A small network was shown many inputs. Here are its activations along a few directions, one row for each input.
Each table varies a few parts of the input and shows all the possible inputs, shuffled.
Descriptions start from the smaller parts, as in this example, which fits no table here: one of 4 places along a line, together with either a single point or one of 9 places around a ring or (one of 2 separate values, together with one of 8 places around a ring).
Shared parts are said once, and a part with two or three values counts as separate values.
(in the rows, 128 means zero)

Other details of the inputs shift rows strongly along two fixed directions, in all tables alike. That doesn't count.

A family of inputs:
row 1: [ 52  61 170 111 108 143 150 176 133  56 204  54 101 133]
row 2: [119 132 155 117 132 136 122 155 118 115 143 104 114 174]
row 3: [ 81 132  54 127 216 128  55 134 174  98 153 132  50 135]
row 4: [163 170 178 126  89 130 161  84  93 171  90 136 165 136]
row 5: [ 64  90  91 131 178 116 104 154 159  63 166 108  96 107]
row 6: [166 188  84 159 149 111 118  51  98 167  40 178 144 108]
row 7: [195 217 142 134 149 131 114 124 107 206  72 141 120 173]
row 8: [166 104 164 128  79 126 158 182 134 119  90 167 234 104]
row 9: [ 95  93 186 120  33 147 172 102 105  99 151  91 146 106]
row 10: [167 106 226 117  69 125 167 180 101 137 109 131 209 158]
row 11: [129 185 114 135 146 146 109  81 138 182 122 116  65 152]
row 12: [120  88 199 107  55 153 166 151 150 112 158 104 148 129]
row 13: [ 52 103 119 100 142 124 132 143 117  94 180  68  46 151]
row 14: [ 83  62 135 114 107  95 170 174 113  59 139 135 174 106]
row 15: [235 162  58 154 178  96 110  95  93 185 106 168 161 122]
row 16: [ 84 125  55 133 207 137  49 143 182 123 151 135  41 120]
row 17: [189 184 100 148 166 109 107 103 143 179  51 189 143 127]
row 18: [229 147 143 126 109 115 153 112  68 177 147 119 177 149]
row 19: [ 94  70 143 123  69 142 163 122 147  88 139 145 185  71]
row 20: [ 76 140  45 150 178 150  80  95 187 133 149 139  43 100]
Each input here is: one of 2 separate values, together with either a single point or one of 9 places along a line.
Q: The inputs of row 4 and row 19 match in every part but the choice among 2 separate values. If row 13 is changed in the same way as row 4 into row 19, which row does it become?
A: row 14

A family of inputs:
row 21: [ 94  76 140 136 113 130 127 141 158  77 150 111 144  97]
row 22: [184 127 169 125  73 135 165 127 116 155 104 148 186 133]
row 23: [130 144  90 136 169 134  81 123 155 133 125 145  86 119]
row 24: [ 94 124  92 143 179 135 100 111 158 115 138 131  96 119]
row 25: [128 160 116 137 151 118 114 123  98 144 115 121  99 155]
row 26: [107  87 148 119  86 147 160 117 152 101 169 105 127 114]
row 27: [155 123 145 132 106 104 155 133 122 121  83 156 221 130]
row 28: [108 140 109 117 167 133 106 136 110 117 139 100  75 146]
row 29: [109 171 118 132 146 155  96 111 139 156 120 118  73 130]
row 30: [139 111 138 124 101 131 137 156 140 107 122 159 177 118]
row 31: [114 133  90 135 162 148  93 129 153 140 184 103  55 139]
row 32: [115 155 120 116 157 133  93 124 135 155 128 131  70 158]
row 33: [133 150  79 131 156 118 106 112 123 124 112 158 117 123]
row 34: [162 182 130 129 129 118 133  93  88 170  61 151 126 153]
row 35: [ 98 101 152 109 101 125 138 138 109 111 144 122 123 136]
row 36: [126 100 148 132 112 117 139 134 144  93 125 136 170 108]
row 37: [186 129 172 123 113 108 167 141 102 130 112 119 204 144]
row 38: [187 181 127 147 154 101 131 102 107 174  98 132 150 159]
row 39: [193 171 130 125 143 113 117 110 110 191  99 157 140 157]
row 40: [179 190 130 145 140 120 132  78 114 180  86 134 150 130]
row 41: [ 88  68 122 134 114 140 133 145 132  82 158 133 145  97]
row 42: [166 116 159 142 108 125 144 151 118 136  88 170 212 122]
row 43: [149 150  99 129 133 133 126  86 113 156 122 133  96 130]
row 44: [108 134  60 131 166 126  93 112 133 123 128 140  96 123]
row 45: [ 64  96 142 121  89 158 136 131 127  93 165  96 102 100]
row 46: [111 111 178 111  98 116 151 136 124 115 127 122 153 145]
row 47: [ 89 110 158 117  96 143 150 121 145 103 137 109 114 130]
row 48: [113  81 134 130  96 133 149 146 117 100 187 101 133 119]
row 49: [183 174 131 128 151  98 128  91 110 180  95 146 145 157]
row 50: [ 95  76 120 121 103 146 126 163 159  91 158 133 147 110]
row 51: [109  74 139 111  92 131 145 134 120 106 183 116 129 117]
row 52: [146 143  94 146 159 113  96 110 115 136  96 143 122 116]
row 53: [103 137  70 128 170 106 127 131 137 144 125 138  70 106]
row 54: [129  93 134 131 104 119 135 139 120  94 128 144 164 101]
row 55: [170 173 111 134 156  94 140 144 127 188  66 170 139 127]
row 56: [121 145 105 133 138 162 103 107 150 150 159 112  78 111]
row 57: [ 90 145 111 117 183 136 100 130 143 110 151  86  58 150]
row 58: [ 86 157 123 132 144 146 110  98 145 130 132 101  76 124]
row 59: [150 126 156 129 109  84 188 152 126 142  80 154 196 113]
row 60: [172 160  98 127 171 116 116 115  94 154 121 120 112 146]
row 61: [121 117 169 116  80 148 149 141 132 125 119 129 137 136]
row 62: [104  73 139 133 105 145 116 161 157  90 154 122 138  96]
row 63: [134 121 136 127 114 115 146 132 138 100 113 152 181 121]
row 64: [129  84 148 113 110 148 140 170 137 101 183  98 135 125]
row 65: [113 140  93 135 137 150 111  91 125 140 158 109  78 104]
row 66: [153 142 187 135  99 104 163 143 100 132  93 126 195 158]
row 67: [105 147 119 132 152 140  99 143 138 137 146 110  73 154]
row 68: [105  95 165 109 110 147 135 181 131  93 159  97 129 138]
Q: Describe the family of inputs behind these rows.
A: one of 3 separate values, together with either a single point or one of 5 places around a ring or (one of 2 separate values, together with one of 5 places along a line)
Q: The inputs of row 63 and row 30 match in every part but the choice among 3 separate values. If row 58 is changed in the same way as row 63 into row 30, which row does it become?
A: row 29
Q: Change only the choice among 3 separate values in row 62. List by row number the other rows that result.
A: row 21, row 52
Q: Change only the place on the ring of 5 in row 54. List by row number the other rows that result.
A: row 33, row 41, row 44, row 52
Q: Change only the choice among 2 separate values in row 66. List by row number the other rows that result.
A: row 38

A family of inputs:
row 69: [191 175 150 127 139 110 135 129  92 174  92 134 153 169]
row 70: [106 102  95 128 154 125 111 150 147 102 157 123 110 121]
row 71: [149  78 166 129  74 122 165 156 121 102 126 144 218 106]
row 72: [152 125 154 132 103 109 150 134 117 128  83 158 193 121]
row 73: [ 85  68 126 121  97 152 142 135 153  86 193 103 116  94]
row 74: [112 111 129 126 125 121 131 146 136 107 121 141 145 117]
row 75: [170 170 133 140 130 110 132 107 111 161  64 164 169 132]
row 76: [108 149  87 135 185 118  92 129 145 126 115 135  84 133]
row 77: [112  85 173 123  63 136 170 145 133  97 135 125 178 102]
row 78: [123 122 136 120 126 138 126 130 124 123 162 102 107 139]
row 79: [110 159 100 129 154 138 103  96 137 147 125 123  67 132]
row 80: [128 144  74 136 184 127  90 120 139 137 129 136  91 128]
row 81: [ 88  73 134 119  91 154 141 136 145  91 194  99 110 105]
row 82: [ 89 122 141 115 134 139 124 142 139 115 160  97  82 147]
row 83: [156 120 136 134 105 123 142 129 121 132 118 146 175 115]
row 84: [130 155  96 129 159 140 103 105 128 154 144 114  70 139]
row 85: [125 167 122 126 156 132 109 109 121 148 117 115  84 152]
row 86: [170 179 151 134 125 111 138 107  95 174  70 145 153 152]
Q: Describe the family of inputs behind these rows.
A: one of 2 separate values, together with one of 9 places along a line
Q: Change only the choice among 2 separate values in row 78. List by row number the other rows that result.
A: row 85

A family of inputs:
row 87: [ 46  68 117 124 110 144 136 141 172  74 182 108  97  86]
row 88: [170 119 190 131  78 107 162 143  78 121  91 142 225 135]
row 89: [117 147 121 127 122 163 115  91 140 151 159 104  69 129]
row 90: [ 92  80 123 123  98 143 144 151 148  88 154 134 130  98]
row 91: [ 83 147  86 121 182 145  81 117 168 135 160 109  24 147]
row 92: [139 147 129 134 155 128 112 126 123 123 125 114 125 140]
row 93: [152 162  95 140 168 118 101 111 144 155  98 158 113 139]
row 94: [ 99  95 149 129  79 167 137 106 145 103 169 106 131  99]
row 95: [112 138  97 130 143 131 114 118 137 125 113 144 108 117]
row 96: [122  96 154 131  99 133 140 161 146  97 129 129 178 113]
row 97: [100 139 106 114 142 139 120 134 137 139 142 122  68 135]
row 98: [ 77  58  99 110 111 148 133 152 152  77 207 107  92  92]
row 99: [ 50  73 130 106 100 158 136 157 157  80 190  97  76 110]
row 100: [135 151  79 129 178 126  91 117 158 156 126 149  80 131]
row 101: [105  86 152 110 105 137 146 156 136 101 187 100 121 138]
row 102: [138 108 176 126  87 121 154 144 128 109 103 146 206 128]
row 103: [179 183 126 139 161 107 110 105  83 173  72 142 136 162]
row 104: [123 145 132 128 141 126 112 120 142 127 112 134 120 140]
row 105: [157  99 148 127  83 115 168 143 101 110 114 146 201 115]
row 106: [118 146 127 132 140 128 105 123 125 131 109 136 112 133]
row 107: [133 158  80 142 179 122  84 102 119 145 119 133  90 136]
row 108: [125  88 135 132  98 114 163 136 125 105 143 127 164 104]
row 109: [123 169 100 134 153 160  93  69 141 162 139 109  49 133]
row 110: [116 140 127 124 148 132 110 123 145 132 121 126 100 145]
row 111: [101 133 120 128 146 138 101 128 134 130 128 122  84 135]
row 112: [145 170 108 132 168 119 101 113 102 162 116 125  89 157]
row 113: [195 190 119 149 149  88 141 101 104 189  38 182 174 134]
row 114: [129  85 144 123 102 135 142 173 152 107 149 133 163 106]
row 115: [130 176 112 131 161 113 124 107 126 170  96 135  92 141]
row 116: [173 117 184 129  87 108 166 136  98 118  94 146 237 138]
row 117: [ 87  90 153 119 111 150 129 163 157  89 160  99 119 122]
row 118: [139 102 166 133  81 120 150 152 115 113 102 152 204 116]
row 119: [155 162 136 126 111 148 132  96 122 175 133 120 106 139]
row 120: [141 145 131 131 156 130 116 130 121 131 126 110 120 147]
row 121: [ 85 131 107 131 130 172  97  82 158 121 178  95  48 111]
row 122: [ 93  88 156 109  97 140 143 163 154 106 171 111 118 133]
row 123: [179 144 124 143 134 107 127 123  94 151  93 155 170 135]
row 124: [127 166  83 143 155 155  87  67 147 159 135 123  68 117]
row 125: [ 61 124 100 127 153 137 109 114 162 107 156 109  55 110]
row 126: [101  87 144 127 105 136 131 141 120  89 156 114 148 117]
row 127: [ 98 100 153 117  89 135 149 144 130  91 130 128 147 112]
row 128: [104  94 154 125  94 119 159 133 122  92 145 109 152 112]
row 129: [120 158  86 136 177 128  86 106 155 141 114 142  87 136]
row 130: [192 178 166 133 127 108 141 141 104 171  60 148 184 161]
row 131: [158 177 108 129 167 115 105 117  97 175 114 130  92 162]
row 132: [110  72 120 121 111 136 129 155 133 100 181 120 127 104]
row 133: [ 94  94 162 121  91 127 163 143 136 105 133 118 145 112]
row 134: [147 149 125 137 156 126 113 123 120 129 115 123 144 138]
row 135: [173 122 183 118  72 107 183 147  77 131  94 138 215 141]
row 136: [107  93 165 115  85 136 149 169 125 117 150 121 140 129]
row 137: [175 171 146 133 119 107 145 115  95 155  47 171 195 137]
row 138: [146  89 141 125 111 129 144 164 132 109 158 124 171 112]
row 139: [ 88  75 122 121 106 132 151 150 159 104 167 129 121  87]
row 140: [132 166 101 134 170 111 116  94 115 154 108 119  87 142]
row 141: [ 80 118  91 118 154 145 106 117 137 104 168  96  50 128]
row 142: [ 80  84 144 125 101 145 127 149 142  86 152 122 134 110]
row 143: [150 166  90 144 178 126  94 123 146 154 102 146 106 134]
row 144: [199 173 149 121 116  98 160 126  71 175  72 150 179 160]
row 145: [143 178 115 132 161 121 100 118 114 172  92 141  95 155]
row 146: [128 165  95 126 185 128  93 106 132 150 141 114  61 161]
row 147: [133 170  91 139 174 109 111  86 118 150 102 130 103 134]
row 148: [155 164  81 144 191 125  91 114 133 149 123 132  99 137]
row 149: [100  91 135 120 101 136 144 135 121  85 150 115 146 113]
row 150: [204 194 140 136 160  98 124  99  89 180  56 151 165 173]
row 151: [ 67  56 113 118 110 154 118 166 166  85 198 118  91  91]
row 152: [105  86 126 122 100 132 143 137 125  86 151 120 147 108]
row 153: [ 93  86 146 119 112 139 131 138 142  78 175 103 126 125]
row 154: [135 170 101 131 168 110 120 100 114 161 116 119  83 146]
row 155: [153 154 135 129 153 125 122 135 115 143 124 114 124 154]
row 156: [127 149 132 132 147 131 109 133 141 125 112 125 121 136]
row 157: [183 117 177 137  92 110 163 152 100 119  94 142 242 128]
row 158: [183 108 162 128  80  92 186 143  96 140  98 153 228 112]
row 159: [ 66 146  72 133 184 137  92  97 164 126 144 118  39 114]
row 160: [139 149 121 127 135 118 126 111 104 127 107 129 129 136]
row 161: [118  83 134 116  90 134 155 158 138 106 143 145 154  98]
row 162: [135 150 127 136 149 130 110 130 138 131 102 134 138 134]
row 163: [131  92 148 134  68 157 150 116 140 117 159 124 155  96]
row 164: [112  94 156 115  90 119 172 150 118 114 161 105 140 124]
row 165: [214 168 139 139 101 124 144  93 105 194  81 164 184 122]
row 166: [154 127 106 126 150 118 118 126 133 140 139 140 129 130]
row 167: [161 162  88 140 179 115 100 103 128 153 113 145 111 144]
row 168: [188 126 196 122  86 111 178 168  89 140 109 128 220 151]
row 169: [ 61  59 115 126 109 155 117 159 165  75 192 116  93  95]
row 170: [135 113 180 119  77 111 185 155 115 137 113 135 180 126]
row 171: [127 147 129 123 131 127 130 123 119 138  96 137 121 135]
row 172: [126 107 169 117  96 135 151 175 137 119 143 114 151 136]
row 173: [157 168  93 140 178 113  97  97 125 152 103 142 119 147]
row 174: [120 158  73 140 179 113 103  89 132 144 121 126  81 125]
Q: Describe the family of inputs behind these rows.
A: one of 8 places along a line, together with either a single point or (one of 2 separate values, together with one of 5 places along a line)
Q: The inputs of row 149 and row 98 match in every part but the place on the line of 8. If row 102 is changed in the same way as row 149 into row 98, which row does it become?
A: row 100
Q: The inputs of row 155 and row 92 match in every part but the place on the line of 8. If row 130 is changed in the same way as row 155 into row 92, which row does it become?
A: row 156
Q: The inputs of row 128 and row 108 match in every part but the place on the line of 8. If row 106 is changed in the same way as row 128 into row 108, which row does it become?
A: row 169
Q: List by row number the other rows that have the place on the line of 8 in common with row 150.
A: row 103, row 109, row 110, row 111, row 117, row 120, row 133, row 140, row 141, row 171
Q: Change only the choice among 2 separate values in row 153. List by row number the other rows that result.
A: row 104
Q: Change only the choice among 2 separate values in row 168. List by row number the other rows that result.
A: row 172
Q: Change only the place on the line of 5 in row 97. List by row number the other rows that result.
A: row 122, row 136, row 170, row 172

A family of inputs:
row 175: [187 181 110 155 156 111 112  92 121 177  60 161 154 131]
row 176: [160 162 132 121 145 123 126  95 110 154 122 114 107 158]
row 177: [128 186  84 132 183 145  85 108 139 165 139 110  33 166]
row 178: [ 51 113  77 124 165 158 100  99 143 108 211  63  11 119]
row 179: [ 72  93 118 115 139 127 122 157 162  88 172 110 102 120]
row 180: [103  73 166 129 103 128 147 172 140  76 148 121 168 117]
row 181: [112  75 148 123  77 153 150 141 138  85 156 131 172  93]
row 182: [117 171  62 131 208 117  84 120 137 146 121 130  46 139]
row 183: [105  74 156 117  97 137 144 172 130  76 149 117 173 117]
row 184: [146 149 104 133 161 104 106 127 108 144 101 144 123 148]
row 185: [107 180 150 126 127 132 122 100 124 156  73 134  99 145]
row 186: [112  71 141 128  74 136 150 138 129  93 162 139 160  97]
row 187: [239 177 190 129 101 106 155 134  75 203  67 154 219 161]
row 188: [169 142 140 135 110 108 153 116 123 155  84 162 195 122]
row 189: [112  73 142 122  73 135 165 149 139  94 154 128 160  86]
Q: Describe the family of inputs behind these rows.
A: either a single point or one of 4 places along a line or (one of 2 separate values, together with one of 5 places around a ring)
Q: Change only the choice among 2 separate values in row 180. List by row number the other rows that result.
A: row 175
